These are the activations of a small neural network, seen along a few directions. Each row is one input.
Each table varies a few parts of the input and shows all the possible inputs, shuffled.
A made-up example of a description, with smaller parts first: one of 2 separate values, together with either a single point or one of 9 places around a ring or (one of 6 places along a line, together with one of 8 places around a ring).
Shared parts are said once, and a part with two or three values counts as separate values.
In the rows, zero is written as 128.

Other details of the inputs vary at random and push rows far along two fixed directions, the same in every table; ignore that.

Table:
x1: [ 66 157 142 188 127 131  95 153  61 146 128  88 100 121  67]
x2: [ 66 154 135 199 130 140 118 156  58 133 120  99 105 134  61]
x3: [144 122 115  62 114 145 181 107 138 121 107 155 122 104 164]
x4: [156 104  99  89 104 105 177 123 153 133 127 144 103 141 171]
x5: [150  99 108  79 101 113 163 127 160 134 149 134 101 132 172]
x6: [125 112 113 147 171 118  73 129 173 126 157 151 197 138 116]
x7: [139  76  81  84 116 127 177 110 137 136 100 115 112 131 158]
x8: [149 134 113 176 184 131 100 144 169 119 107 148 198 117 134]
x9: [143 119 113  73 123 142 178 101 151 133 102 146 112 130 179]
x10: [ 84 185 161 203 164 131 109 135 100 139 142 136 121 158 101]
x11: [111 152 131 116  86 130 156  97 106 119 114 108  20 170  98]
x12: [145  99 117  73  88 112 157 126 149 126 140 130 114 108 173]
x13: [158 120 124 133 158 121 100 127 174 107 137 134 191  85 148]
x14: [176 105 158  57 106 141 161  96 124 135 135 137 129 139 174]
x15: [ 83 170 144 200 127 131 109 181  86 132 126 137 130 134  85]
x16: [106 160 190 179 116 141  77 134  69 129 140 107 107 179  61]
x17: [194 109 149 129 155 129 101 128 149 117 133 137 201 121 145]
x18: [162 126 107 135 162 134 121 140 164 105 106 154 196  88 133]
x19: [ 92 123 138 113  78 129 158 112  79 129 133  70  34 127 110]
x20: [106 151 133 128  75 134 175 140  95 136 103 110  25 160 130]
x21: [144 116 124  67 123 133 165  97 159 131 147 139 106 126 177]
x22: [138 113 106 119 138 108 105 160 152 141 132 158 196  94 151]
x23: [141 152 128 152 158 128  89 145 145 118 117 132 172  84 118]
x24: [ 73 182 154 175 119 137  74 142  85 129 122 111  96 134  55]
x25: [115 152 188 194 121 126  90 169  72 146 154 120 138 167  95]
x26: [140  73  93  77 117 117 165 107 145 135 143 108 105 126 155]
x27: [123  93  93 170 181 104 110 137 143 141 141 137 202 135 125]
x28: [113 122 130 140 144 121  76 125 150 117 146 136 179 120 109]
x29: [171  63 127  66 100 124 160 106 110 138 132 106 128 139 153]
x30: [120 141 131 137 174 129  88 140 145 142 136 163 215  91 140]
x31: [149 131 123 168 184 122  87 139 176 117 151 140 191 112 133]
x32: [147 105  94  59  98 137 159 104 149 109  99 146 118 117 131]
x33: [137 170 140 136 100 133 171 107 109 110 107  97  13 145 115]
x34: [116 125 110 154 156 131  94 131 153 128 111 149 174 148 111]
x35: [ 97 166 169 102  84 145 160 102  92 125 136 101  32 126 132]
Each input here is: one of 5 separate values, together with either a single point or one of 6 places around a ring.
- The inputs of x13 and x35 match in every part but the choice among 5 separate values. If x18 is changed in the same way as x13 into x35, which row does it become? => x3
- Which other rows does x5 become when the choice among 5 separate values takes its other values? List them by row number. => x6, x21, x26, x31

Table:
x36: [129 142 124 108  99 135 167 116 121 121 109 114  57 132 132]
x37: [165 104 136  92 128 126 128 115 148 128 139 139 158 127 157]
x38: [101 161 139 167 137 132 109 145 115 127 127 126 121 123 105]
x39: [106 156 136 166 137 134 105 140 113 123 119 122 124 125  95]
x40: [146  94 112  98 129 120 141 123 143 136 133 141 158 128 156]
x41: [125 142 127  99  96 138 160 113 115 120 110 110  62 118 127]
x42: [102 160 134 173 144 132 110 136 122 125 126 125 117 136 102]
x43: [101 138 145 162 129 125 108 145 101 138 143 118 127 139 106]
x44: [124 107 123 162 170 118  83 147 138 137 148 143 220 120 123]
x45: [125 145 128 103  97 138 167 117 117 124 109 120  60 130 134]
x46: [151  91 108 103 131 117 140 123 147 133 133 136 154 130 154]
x47: [146  92 107 100 133 118 136 116 152 132 136 136 152 132 150]
x48: [106 133 142 161 129 128 104 141  99 133 135 114 130 140  96]
x49: [165 126 130  97 135 132 132 114 161 116 125 148 152 111 156]
- Describe the family of inputs behind these rows. => one of 2 separate values, together with either a single point or one of 6 places along a line
- The inputs of x42 and x47 match in every part but the choice among 2 separate values. If x49 is changed in the same way as x42 into x47, which row does it become? => x37

Table:
x50: [ 94 145 166 148  98 132 110 146  78 142 143 109  98 148 100]
x51: [132  90 109  56  66 133 190 103  98 127 113  97  54 127 135]
x52: [164 111  89  68 138 118 164 112 184 125 122 161 151  90 188]
x53: [158  58  85  63 109 113 157 130 151 139 123 141 170 108 175]
x54: [ 97 184 158 165 128 148 125 130 112 124 119 127  82 147 108]
x55: [115 183 167 173 130 148 128 132 108 120 121 118  82 145 112]
x56: [184  75 120  61 122 114 158 113 149 139 142 146 169 122 188]
x57: [145 102 139 161 167 118  71 138 133 138 149 128 211 135 116]
x58: [ 96 179 156 150 119 149 113 127  99 113 118 118  90 120  87]
x59: [ 93 145 166 158 116 136 121 132  88 143 144 113  92 173 108]
x60: [126 156 133 160 177 127  93 146 150 133 133 171 205 111 133]
x61: [ 97 137 141 168 118 119 119 132  99 133 151 102  80 167  92]
x62: [167  99 136  64  70 127 182  95 115 122 130 101  44 160 144]
x63: [160  66  86  66 123 110 169 122 148 146 127 150 168 118 182]
x64: [ 86 141 151 168 122 128 126 135  95 142 151 104  83 164 111]
x65: [143 143 129  51  66 143 179 107 128 115 100 122  42 109 153]
x66: [116 138 107 182 184 129 107 151 159 129 116 160 200 120 131]
x67: [162  97  78  68 122 125 161 129 175 120  98 155 160  82 175]
x68: [137 108 148 160 152 117  80 159 126 140 155 137 216 125 129]
x69: [194 100 102  65 135 129 140  98 183 110 106 141 157  97 170]
x70: [ 92 181 135 170 128 137 141 148  94 133 107 127  84 125 104]
x71: [114 177 165 158 122 149 116 130  96 109 120 109  90 118  90]
x72: [130 105 129 162 165 114  79 140 143 136 156 150 208 154 114]
x73: [ 88 148 152 162 118 120 128 141  82 149 153 110  87 149 110]
x74: [143  91 102  69  71 123 193 104 113 127 114 104  43 156 138]
x75: [153 140 120  62  79 138 183  89 143 106 102 125  33 137 142]
x76: [151 143 131 177 178 125  87 139 164 112 132 155 198 126 119]
x77: [127 104 130 153 165 118  68 135 136 142 147 137 212 138 112]
x78: [117 190 168 165 127 141 129 139  95 126 123 123  86 130 111]
x79: [158  59  85  73 128 118 167 116 161 139 125 144 165 133 183]
x80: [161  92  75  65 131 130 161 111 174 110  98 150 163  80 162]
x81: [ 97 175 135 166 131 135 111 126 116 118 116 103  73 124  90]
x82: [126 141 107 179 183 116  89 140 175 116 136 155 190 120 118]
x83: [ 97 169 125 169 129 139 120 134 104 121  95 106  80 127  85]
x84: [119 105 137 148 159 123  76 139 127 136 155 142 219 125 111]
x85: [116 144 117 168 169 121  86 157 161 125 135 152 197  92 129]
x86: [182  62 116  54 117 123 146 104 151 124 139 132 174 110 167]
x87: [112 105 124 162 156 109  83 159 136 144 160 138 208 118 129]
x88: [111 143 175 166 119 136 124 134  85 139 146 103  92 170 111]
x89: [150 138 121  53  80 143 171  85 136 111  93 112  37 120 140]
x90: [140  90 103  60  72 127 181  99 106 133 105  91  47 140 136]
x91: [ 94 136 142 160 119 124 107 128  92 138 142  89  84 150  90]
x92: [ 90 180 144 175 134 139 131 132 120 124 125 118  73 139 111]
x93: [115 139 114 164 178 126  86 140 159 115 135 147 200  91 115]
x94: [121 117 140 155 164 115  89 148 126 152 158 157 215 137 133]
x95: [ 86 136 149 155 113 129 115 132  83 133 150  94  92 138  89]
x96: [186 106 111  63 120 129 149 120 176 113 113 151 161  86 182]
x97: [100 171 124 178 128 134 133 138 111 116 104 120  77 143  87]
- The inputs of x63 and x51 match in every part but one. If x56 is changed in the same way as x63 into x51, which row does it become? => x86
- Describe the family of inputs behind these rows. => one of 2 separate values, together with one of 4 places along a line, together with one of 6 places around a ring
- Start at x70 and move only the place on the line of 4, one step at a time. The first step leads to x52. Which rows follow, in order? => x60, x78
- Which other rows does x54 become when the choice among 2 separate values takes its other values? List them by row number. => x59
- Start at x88 and move only the place on the line of 4, one step at a time. The first step leads to x59. Which rows follow, in order? => x64, x79
- Which other rows does x78 become when the place on the ring of 6 takes its other values? List them by row number. => x55, x69, x71, x76, x96
